These are the activations of a small network on made-up records, seen along a few directions, one row for each record.
After each row come some of the record's fields: K, W, F, M.
The largest differences between rows may come from other fields.
Strong random noise was added to every row along 13 fixed directions; ignore it. To show where, here is one row again and again, with new noise each time:
[  -7 -477  -43  270 -278  539  260   44  -16 -159  179   80  221  -17
  217  -84  189 -117  598 -105 -123  310  -47   52 -306 -332 -311   19
 -291 -212  301]
[ -41  149  -11   25   18 -275  300   17 -156  112   -2  219  257  215
  -85 -384  -87   69  270 -240 -252  -12 -316   34  -49  159 -491 -232
  138  -54  -29]
[-317 -214 -271  340   66  217  395   66   33  152  188 -295 -197  176
 -300  124 -122 -412  150  151   28 -390  369  105  203 -216   -1   77
  282 -330  119]
[ -21  -34  152  258 -115  489  -37  385 -202   81 -104  490 -219   -1
 -115   83   79  -38   19 -294   31   82   58 -136  -21 -177   83  -53
   22  156  206]
[-608  208   -2 -212 -260 -416  155   21   26 -219  175  354  161   97
 -179  146 -150 -473 -269   46 -133  139  249 -219   59 -109   38  -24
   36  147  -67]
[  -4  178  225  366    6  200  195   88  -52   29  -12  470 -153  -70
 -141  142 -536  123   83 -360  -27  227   62   22  -82  231  -30  219
  272  -63   64]
[ 346  207 -203  289  102 -436 -140 -319  518 -586 -240 -728  267 -255
  138 -383   65   44  351   50 -360  155 -542 -146   -7  332  516  -56
  115 -173 -190]
[-271  219 -229 -282  -10 -174  430 -199 -215  -76   98   -8  665  228
  -84 -525  157 -283  402   17 -392 -192 -264  -38  -93  -41 -430  -64
  -17   29   46]
[ 265 -227  -21  192   86  -57 -359   76 -168  -18   44  231 -363 -347
  409    6  100  195  211  -61  340  381  -40  -14 -165  439   11   51
 -426  111   60]
[ 186  -55  111  659   71   59  212  112  182 -256  -96 -285 -223   17
 -448  -78 -181  -25  463   -9 -594 -317 -284  -43  -94  281  315 -262
  399   90 -244]
[-222 -261 -107  -91 -145   96  425    7   36 -152  211 -312 -262   -6
  181  171   99  158  113  365 -365 -127   40 -158  306 -340 -218   56
   -5  272  147]
[-171  191 -136   87  -61 -651  -83  258  344   41 -210 -157  -27  498
 -145 -110  -92 -278 -469  -39  135 -141 -126  -19  144 -207   48 -765
  275 -222 -275]
[ -30  -50   17   40  -50 -256  127  -35   80  353  -23  231 -110  310
  -36  143 -394  396 -165 -437  397  153  198  290  104 -133 -418  101
   42 -516  -65]
[-413  280  -25   22 -238 -420  258  -41  390 -320 -108 -156  244  176
 -335   76  -83 -231 -215   53 -387  -39    7 -165  229 -221  210 -100
  319  -94 -128]
[ 273 -123 -338   82  250  128 -110   48  -36   68  -11 -446 -244   42
  335 -268  110  -10  159   80  226 -190 -173  -24   81  -85   53 -184
  -53  -21   65]

[ 287  320  -31 -345  343  131  -59  -79   -3  360 -181 -186  -80  477
  487   26 -527  437 -526   10  728 -220 -102  486 -218 -121 -370 -199
  -89  -96 -128] => <K:k4 W:w2 F:f17 M:m4>
[ 126  183    5  293  195  464   14  107 -351   33 -247  189  235 -582
  108 -262  697   23  382  131 -149  123 -276  -31   56  581   -1  317
  -97   41  524] => <K:k2 W:w2 F:f17 M:m4>
[  84 -493 -204 -220 -128 -350 -274  -69 -105  137  188 -134 -118   21
   51 -309  517  -49  198 -350  -19   36 -109 -199  297 -279  -81 -162
 -207  -99  -56] => <K:k2 W:w1 F:f4 M:m6>
[ 137  330  -25  196   99 -372 -411  -23   62  -93 -311  146 -139 -318
  248  116    3  177 -292  107  456  259   53  -69  -36  327  172   41
 -170   43  111] => <K:k1 W:w1 F:f11 M:m5>
[ 102 -282  203  113   69  247  347  -41  223  -78  248 -200 -289  183
  360  321 -710  172  119  375   -7   39 -166  344 -524  192 -345 -192
  -34  122 -337] => <K:k4 W:w4 F:f17 M:m6>
[ 129 -480 -137  529   89 -111 -221   82  262  129   31 -388 -306  -64
 -212  118  276  -93  204   58  112  -51  132  227  128  114  257  -64
   -6 -399 -142] => <K:k4 W:w4 F:f17 M:m6>
[-101 -399   40  -57 -145 -197  345  -40  -90  132  273   78 -104  -73
  313   47   96  375  178   48 -154  247  -38  120  135   -7 -717   58
  -98 -178  157] => <K:k2 W:w2 F:f17 M:m4>
[  31  233  161   68 -138  471   11  -62  190 -156 -107  117  211   13
  -59  232  -60  -63  -76    3  -14  148   29  -30 -137 -164  291  117
   -4  -41   83] => <K:k3 W:w1 F:f4 M:m6>
[ -60  484  228 -145 -113 -156  149 -100  222 -237  -26  361  384  150
  -17 -130 -461 -141 -121 -265 -307  304 -292 -118 -161   -7   96 -214
  291   63 -148] => <K:k3 W:w3 F:f4 M:m6>
[ 223 -124   57  164   10  -52  242  -60   79 -194   99 -162 -102   48
  161  -40 -222  125  289  319 -155  -55 -234  176 -308  259 -310 -253
    8  131  -90] => <K:k2 W:w2 F:f17 M:m7>
[ 190  -39   66 -127  -13 -522 -131   76  270   36 -183 -284 -368  163
   32  176 -159  547 -377   -6   40 -254 -152   54  170 -158   33 -324
   74  117 -388] => <K:k1 W:w2 F:f11 M:m3>
[ -31  248  -48  164   70 -440 -103  -43  166 -104   39   93  131   61
 -131 -130 -278 -254  -67 -157   -7  136  -42  -85  -34  196   92 -222
  146 -113   -3] => <K:k3 W:w2 F:f11 M:m2>
[-224 -225   79  160 -245 -389 -137  207   68  169 -183  231 -159  -11
 -222  356  288   88 -253   37  258  -68  309  177   43    7 -139 -117
 -229 -159  -73] => <K:k1 W:w1 F:f11 M:m3>
[  35  389   48 -160   63  155 -341   99  -40  -12 -309  236  146   36
   47   21   38   33 -314  -15  385  -55  -31    9 -136  -53  123 -123
 -169  108  130] => <K:k3 W:w2 F:f11 M:m1>
[  48  167    3 -323 -221 -139  -89 -313   76 -192 -155  243  456  -56
   65  -79   75  295  -49 -472  129  387   32  -94   72 -287   19  452
 -281 -247   69] => <K:k2 W:w3 F:f11 M:m5>
[ 236 -428 -298 -232  -76  -26 -354 -201  -86   -3  -11 -211  -43 -300
  242   68  720  355  264   73  278  178  153   -8   78 -134   15  389
 -726 -146  257] => <K:k3 W:w2 F:f11 M:m7>
[  76  106 -198  -57  308 -184 -161  -66  -62  231  457 -157 -392  -33
  124  -56 -518 -337 -114  -30  284  133  190 -144  241  199  277  214
  210  -48  -13] => <K:k4 W:w4 F:f17 M:m4>
[ -59 -320  194  321 -379  414  191  255  312 -359   33  -99 -242    0
  407  464  -87   18 -108  485   11  249   45 -113 -273 -519 -201 -450
 -140  233  222] => <K:k1 W:w1 F:f11 M:m5>
[-116 -531   99   -3 -426  140  296  138  150   28  396  126 -171  431
  207  314 -592   33 -216 -228  117  327  222   49  -68 -845 -469 -280
   47 -251   64] => <K:k4 W:w2 F:f17 M:m4>
[ -80   68  -72 -146   -6 -298  115 -465   83  -49  120  -94  343 -402
    6   83   90  224  332  148  -59  221  160  153   51  387  -89  802
 -349 -237   62] => <K:k1 W:w4 F:f11 M:m3>
[ 214 -298  -68   16  129  140  209 -311   43 -319  398 -266 -333 -401
  316 -118 -702  152  289 -268 -280  153  -83 -255   62  -63  141  302
  465  118  -37] => <K:k1 W:w2 F:f4 M:m6>
[  97  116 -160 -307  -20 -256  -85 -178   14 -116  -85 -232  401   43
 -127 -413  243   92    3 -440 -259  -16 -255 -169  225 -323  158   64
  149 -181 -142] => <K:k4 W:w2 F:f17 M:m4>
[ 263 -372  -15  135 -116   50 -487  167   13 -185  -93  -71 -268 -372
  307  -82  594   94   52 -162   52  284 -145 -202  123 -158  289  -81
 -261   49  154] => <K:k2 W:w2 F:f17 M:m4>
[-419  416 -201 -202 -195 -418  133 -223  501 -301 -166 -198  487  139
  -12  207 -161 -342 -502  194   91  227  201   11  114 -216  144  134
  191 -493   27] => <K:k2 W:w2 F:f17 M:m7>
[-253   19  231   52 -151  215  406  203 -316  151  -53  478  159   48
 -404  -34  260   81   85 -178 -454 -163  -30  -35  136  -73 -353   45
  215   57  188] => <K:k2 W:w2 F:f17 M:m4>
[ -95 -172   18  104  -71 -423  234  -32  187  340  108 -119  -76  166
 -219   74  -67  286  -71 -206  -36  181  124  237  401    2 -392   89
  149 -584  -70] => <K:k4 W:w4 F:f17 M:m4>
[  80 -459 -102 -302 -217 -371 -339 -269  160 -371  219 -401 -289 -241
  160   71  173  223  -35 -150   -6  195  225 -372  318 -494  371  220
 -207  133 -199] => <K:k1 W:w1 F:f17 M:m5>
[ -29  -45 -228   18  185  139 -341 -168 -292  121 -107  172  150 -413
   99 -135  491 -227  206  -78  462   64  179   65 -113  423  151  467
 -311 -212  175] => <K:k2 W:w1 F:f4 M:m6>
[-248   14  137   99  -25  108  -14  218 -158  368  -82  455 -398  227
 -397  520 -109  115 -398   83  521 -271  540  213   51    2 -100   47
 -208  -34   51] => <K:k3 W:w2 F:f11 M:m5>
[  28  409 -274  154  385 -294 -114  276 -147  469 -201   24  218  265
 -173 -558  244 -491   15  -17  256 -190 -249  213   -7  577  -93 -416
  274 -283  -69] => <K:k4 W:w4 F:f17 M:m7>
[-183 -198 -248  123 -107 -565  -58  128  286   80  108 -395  167 -172
   77 -383  792 -265   97   -6 -294  407 -237 -158  602    3  -91 -206
   88 -483  228] => <K:k4 W:w4 F:f17 M:m4>
[  22  446  617  366 -288  477  103  283  165 -236 -586  462  266  287
 -234  202 -197  181 -187  -62 -265  -19 -288   69 -556   50   84 -361
  192  258  -66] => <K:k2 W:w1 F:f4 M:m4>
[ 214  234  216 -108  199  150    2  121 -104  158  -71   40 -322  252
  -32   97 -374  203 -264  -27   44 -297  -86  102  -55    2   42 -216
  139  305 -219] => <K:k2 W:w3 F:f17 M:m4>
[-197  -12   42  -27 -157   53  350  -53  -44   62  -75  143  216  117
 -173   60   62   95   55   59 -247 -107   29  126   70 -140 -293  -14
   45  -32  145] => <K:k1 W:w2 F:f4 M:m6>
[ 286  -54  -32 -410  -89   46 -429  115 -200  250  -70   24   14  394
  -36 -330  276  117  -72 -330   94 -152 -126  -78  -25 -523   82 -289
 -333  187  -91] => <K:k1 W:w4 F:f4 M:m4>
[-187  260  -52  114  121 -171  -15  249   11  -20  -74  -47 -258  -42
   66   26 -120 -339 -353  413   31 -159    3  -49   -4  313  169 -443
  256  186  -23] => <K:k1 W:w2 F:f4 M:m4>
[  94   97   66 -135   14  464  -57 -148 -244 -164 -108   35   91 -265
  -88  -82   96  129  175 -215  -94  -60   41 -217    7 -116  263  458
  -37  270   96] => <K:k1 W:w1 F:f17 M:m5>
[-120  416 -112 -218   42 -359  -52  139 -110 -175 -201   17  450   29
  182 -431  328 -325 -174  278 -174   22 -462 -146 -125  230 -117 -580
  -12  245  -13] => <K:k4 W:w2 F:f17 M:m4>
[-369  771 -234 -144 -134  119 -261  135  362  -89 -702 -139  647  -18
  -51   31  456 -452 -840   44  460  -13  150 -137  325 -425  589   81
  198 -330  313] => <K:k1 W:w1 F:f11 M:m3>
[ -60 -272    3  110  -74  -54 -188  153   26  135  -38  173 -264   -9
   98  195   10  -12 -191   33  344  107  138  130  -74    3  -61 -212
 -150  -67   32] => <K:k1 W:w2 F:f4 M:m6>
[ -69   -3  147  279 -266  212  458   12  221   -5  -36   -2   35  152
  -33  286  -45  370   77  226 -181  120   31  125   81 -181 -456    5
  -62 -162  289] => <K:k3 W:w1 F:f11 M:m5>
[-135  -23  -27 -112  -74 -155  166 -163   53  -29   37  -51   -8 -333
  271  154  158  387   21  145 -236  303  -29  -50  295  123 -201  367
   12   34  147] => <K:k4 W:w1 F:f4 M:m6>

Which values does each new row have?
[ 291 -350 -251  -43  270  113 -161  100 -166  508   87 -313 -446  195
   17 -119  325  116  173  -24  209 -387   10  137  299 -178   25 -239
 -113  -52   -3] => <K:k3 W:w3 F:f4 M:m6>
[  -4  142  -28 -471  -46 -290   41 -393  103 -294  154 -359 -210  -85
  121  168 -256  477 -167   58 -214  -78  117 -314  344 -324  178  398
   57  401 -166] => <K:k1 W:w1 F:f11 M:m5>
[  -3  810 -185   57  469  -92  315 -346 -108   15 -229  -70  245 -220
   57 -165 -533  174 -111  170  196 -188  -45   33  104  414 -132  438
  412  -58  290] => <K:k1 W:w2 F:f11 M:m5>
[ 118   86   64  146   57   55  -41  -66  265 -250   35 -225   -2 -124
  138    1 -282  -45  -20 -125  -81  205 -145   21  -74   81  347   67
  227 -128 -159] => <K:k4 W:w2 F:f17 M:m4>
[-100  -61  -42  -66  117  -75    0  -45 -384   -1  339  264   32 -299
   79 -154   34 -239  334    9 -114  168  -27 -123 -154  485  -25  250
  -80  231   94] => <K:k4 W:w2 F:f17 M:m4>
[-204  174 -196 -473   75  186 -129 -274 -230  118 -116  115  309   68
  -95  135   50 -116 -322  -49  541 -193  376  140   14 -257  103  504
 -332  -54   74] => <K:k4 W:w2 F:f17 M:m6>
[-603  -57  -23  -45  -98 -258  404 -101 -134  272  282  206  157  219
 -434  178 -112 -406   -1  291   15 -171  552  353  -67  253 -394  119
 -120 -305  -51] => <K:k1 W:w4 F:f4 M:m4>
[ 266 -753  230  400 -198   78  117  233  272  201   57 -252 -619  310
  -66  322 -176  563  102 -217  -25  -23  -15  352  -40 -358 -320 -412
   34 -343 -231] => <K:k4 W:w2 F:f17 M:m4>
[-408 -327  124   12 -286 -387  214  334  -86   60  325  354 -199  -16
   34   92  198 -144  -96   75 -295  286   14 -116  161   19 -448 -387
   57   73   43] => <K:k4 W:w2 F:f17 M:m4>
[  88  270 -194 -141  108 -181 -146   31 -127  352   37   81  409  324
 -324 -558  194 -337  147 -343   55 -180 -152   -9   89  -56  -11 -162
  -51 -265  -28] => <K:k3 W:w4 F:f11 M:m3>
[ 276 -452   44  163   30  176 -198  177   66  387   57 -283 -450  320
 -361   71  180  220   77 -297   69 -261  131  185  163 -352  139 -115
  -41 -311 -222] => <K:k4 W:w4 F:f17 M:m4>
[-159 -126 -126   12   91 -270   41 -127   24  -36  358 -167 -299  -31
 -155  -13 -433 -363  -96 -257  -13 -126  271 -115  271 -165  252  164
  418 -173 -170] => <K:k2 W:w2 F:f17 M:m4>
[ 156  262   48  221  103  272  189  183  -11   86 -218   36   24  -75
   89 -161   84  249   48  -60 -124   60 -312   98  134  177 -206  -14
  341   44  311] => <K:k4 W:w2 F:f17 M:m7>
[ 151  106  124  158  172 -468   37  215  -75  406  -60  110  -78  -98
  -96 -413  303  350  120 -361 -344  211 -453  -11  458  509 -329 -158
  334 -189   -9] => <K:k4 W:w4 F:f17 M:m4>
[  63 -101  -68 -531  180  -26  218 -442 -341  -11  612  -12  -35   63
 -197 -452 -626 -140  394 -406 -368 -266  -13 -264    5 -119   -5  347
  228  346 -318] => <K:k1 W:w4 F:f4 M:m6>
[  38 -278  -24  466 -139  838  266  311  115 -193   24 -238 -127 -208
   85  -43  -35 -203  227   14 -377  -42  -82 -177   74 -340  240  -62
  431    7  346] => <K:k1 W:w2 F:f4 M:m3>
[ 229 -140 -159  162  214   91 -194  349 -212  431  -45   90 -273  145
  230  -98  190  -11  -81  133  585  -22   66  253  -61  203 -275 -327
 -110  -62   98] => <K:k4 W:w4 F:f17 M:m7>
[-297  254  205 -277  -90 -325  201  123  219 -162  263   45  -84  162
  181  117 -418 -197 -413  193 -334  239 -145 -180   42    9  -34 -310
  268  296 -278] => <K:k4 W:w4 F:f17 M:m4>
[ -68 -352 -358  415  352 -149  -59  294 -298  301  344 -150 -615 -158
  124 -279  -38 -624   75   28  269 -209  147 -214  362  182   60 -251
  430  -89  206] => <K:k2 W:w2 F:f17 M:m4>
[-147  -87 -411  465  154  107  506  145  -95  170  240 -389   72  106
  -79 -511  -63 -612  445  106 -275 -272 -112 -149  212 -200 -358 -384
  579 -290  395] => <K:k1 W:w1 F:f11 M:m5>
[  -2  188 -230 -122  174   59  -53   25  -87  153  245   63  -63  -32
  556 -119 -496 -286 -340 -157  403  333   20 -119  137  -87 -119  -77
  318  -43  149] => <K:k4 W:w1 F:f4 M:m6>
